Each row below holds a small network's activations on one input, seen along a few directions.
Each table varies a few parts of the input and shows all the possible inputs, shuffled.
A made-up example of a description, with smaller parts first: one of 6 places along a line, together with either a single point or one of 11 places around a ring or (one of 2 separate values, together with one of 8 places around a ring).
Shared parts are said once, and a part with two or three values counts as separate values.

Other details of the inputs shift rows strongly along three fixed directions, in all tables alike. That doesn't count.

A family of inputs:
row 1: [-32  44  10 -37 -38 -25  27 -46  29  22 -15 -24]
row 2: [-48  27  67  24  12  65  27  15   6 -35 -23   1]
row 3: [ 17 -43  -4  24  52  66  -7  36 -44  -4   2   8]
row 4: [-20  34  53  18 -19 -51 -17 -13  40 -32  12  -2]
row 5: [ 58 -12 -63 -15 -19 -11  25   5   0  13  10  10]
row 6: [ 36 -20 -64 -25 -37  -3  11  -1 -13  10  22  23]
row 7: [  8   2  38  38  32 -65 -77  -3  17 -13  22  16]
row 8: [-12 -39 -17  32  61  43 -18  60 -14  13 -18  10]
row 9: [ -6  58  19 -34 -46  -5  42 -46  22  15  -1   3]
row 10: [ 26 -20 -63 -36 -21 -15  -8 -10 -15  41   4   5]
row 11: [ 22 -42 -27  18   3 -48 -68   5 -12  -8  32  12]
row 12: [-11  38  61   6 -30 -30 -26 -40   2 -29  25   4]
row 13: [  0  47  16 -21 -37 -25  62 -29  39  -3 -12 -16]
row 14: [ 58 -26 -15  17  12 -34 -54  -7 -33  -3  40  14]
row 15: [-30 -27  53  41  66  36 -37  19 -24 -20 -10 -24]
row 16: [-12  44  12 -27 -34 -32  52 -26  43   0 -14 -32]
row 17: [-32  16 -41 -40 -10 100 101  22   0  35 -56  -8]
row 18: [ 20 -32 -65 -35 -36 -15  -6  -5 -18  17  11   1]
row 19: [-47 -27  46  42  55  31 -37  40  -8 -34 -13  -4]
row 20: [ 48 -18 -23  34  18 -46 -45  19   5   7  26  42]
row 21: [ 30 -21 -70 -12 -30 -21  21  18   8   7   8  22]
row 22: [-53  33  72  10  24  65  10  -8 -19  -2 -23  -9]
row 23: [-11 -46 -51 -31  20  78  40  25 -43  28 -34 -30]
row 24: [ -9  30  57   9   2 -57 -17 -29  33 -24   5 -22]
Description of these inputs: one of 3 separate values, together with one of 8 places around a ring.
Question: Changing only the choice among 3 separate values turns row 2 into row 17. The same change can be made to row 12. Which row results?
Answer: row 22
Question: Which other rows does row 19 become when the choice among 3 separate values takes its other values? List them by row number.
Answer: row 7, row 24
Question: Which other rows does row 23 become when the place on the ring of 8 takes its other values? List them by row number.
Answer: row 3, row 5, row 13, row 14, row 15, row 16, row 24

A family of inputs:
row 25: [ 16 -43 -64  -1  -7  62  40  46 -49   3   6  15]
row 26: [  4  20  51  59  52  12 -37  25   8 -10   0  36]
row 27: [ 27 -55 -80 -16  -4  -7   1  41  18  -5  -1   7]
row 28: [-40  37   7  -8  11  36  82  13  28  13 -37 -45]
row 29: [-63  22   1 -10 -16  37  76  22  26 -16 -30 -39]
row 30: [-29  36  21 -22  -7  66  69 -30 -24  20 -20 -37]
row 31: [  6  45  10 -11 -27 -71   9 -39  30  15   3 -43]
row 32: [ 40 -40 -74 -14 -28 -59 -43  -5 -33   2  46  -5]
row 33: [-41 -10  48  27  27  11 -76   7 -25 -23  13   5]
row 34: [ 14  57  19 -26 -43 -31  -4 -67  10  26  20   7]
row 35: [-18  14  19 -11 -30 -89  36 -50  17   7   6  -3]
row 36: [-19   4  45  57  25  13 -42  34   7 -39   8  42]
row 37: [-25  -7  54  37  15  30 -66  -3 -31 -25  24  26]
row 38: [ -7 -84 -57 -23  34  22  36  26 -25  28 -36  12]
row 39: [-27 -67 -66 -13  28  22  28  31 -30  48 -30  26]
row 40: [ 27  66  23 -16 -44 -35  15 -44  23  20  17  27]
row 41: [ 15  34  17 -31 -25 -63  -2 -45  46  10 -12 -33]
row 42: [ 77 -31 -69  -7   9 -63 -25  13  31  17  18  12]
row 43: [ -5 -24  63  27  21  30 -57  -8 -26 -45  18  12]
row 44: [-13  11  45  53  62  -1 -47  31  23  -3  -1  12]
row 45: [-81  20   3 -30 -25  43  38   7  17   9 -47 -35]
row 46: [ 35 -48 -55 -28  24  72  16   8 -43  33 -14  -1]
row 47: [-29  18  26 -34 -34  72  71  -3   4 -20 -30  -2]
row 48: [ 50 -51 -67 -33 -26 -51 -54 -11 -17  -3  31   5]
row 49: [ -5  51   8 -21 -30 -63 -10 -39  41  30  -6 -19]
row 50: [  2 -11  62  19  60  10 -62  -8 -19 -14   0 -15]
row 51: [ 53 -18 -70 -22  -3 -52 -57 -14 -20  46  30  13]
row 52: [-33 -19  45  51  32 -10 -52  26 -11 -36   8 -24]
row 53: [ 62 -26 -77  17 -30 -58  -9  22  -1 -13  41  33]
row 54: [-20  43  -1 -13 -53 -60   3 -16  61 -10  10   5]
row 55: [ 37  60  24  -6 -41 -43  34 -44  11   6  26   4]
row 56: [-14 -13  56  47  19  22 -46  -3 -42 -40  33   2]
row 57: [-24 -30  52  32  34  -2 -63  20   5 -41  -7 -15]
row 58: [ 24   2  60  50  58  12 -28  19  13 -29  -6  22]
row 59: [ -6  34  31 -33  -6  71  77 -12   5   9 -37  -8]
row 60: [ 10 -40 -68 -18  33  45  16  23 -55  40 -10 -31]
row 61: [-23  46  12  -1   2  49  93   7  13   7 -36 -21]
row 62: [  5 -37 -66 -11 -10  69  21  46 -37  17  -3  38]
row 63: [ 17  35  14 -17 -56 -48  22 -27  51 -36   5  15]
Question: Changing only one part turns row 47 into row 25. The same change can be made to row 57. Which row results?
Answer: row 52
Question: What do these inputs look like to the network?
Answer: one of 3 separate values, together with either a single point or (one of 2 separate values, together with one of 6 places around a ring)
Question: Which other rows does row 32 become when the choice among 3 separate values takes its other values? List them by row number.
Answer: row 33, row 48
Question: Which other rows does row 40 become when the place on the ring of 6 takes its other values? List them by row number.
Answer: row 26, row 34, row 44, row 49, row 51
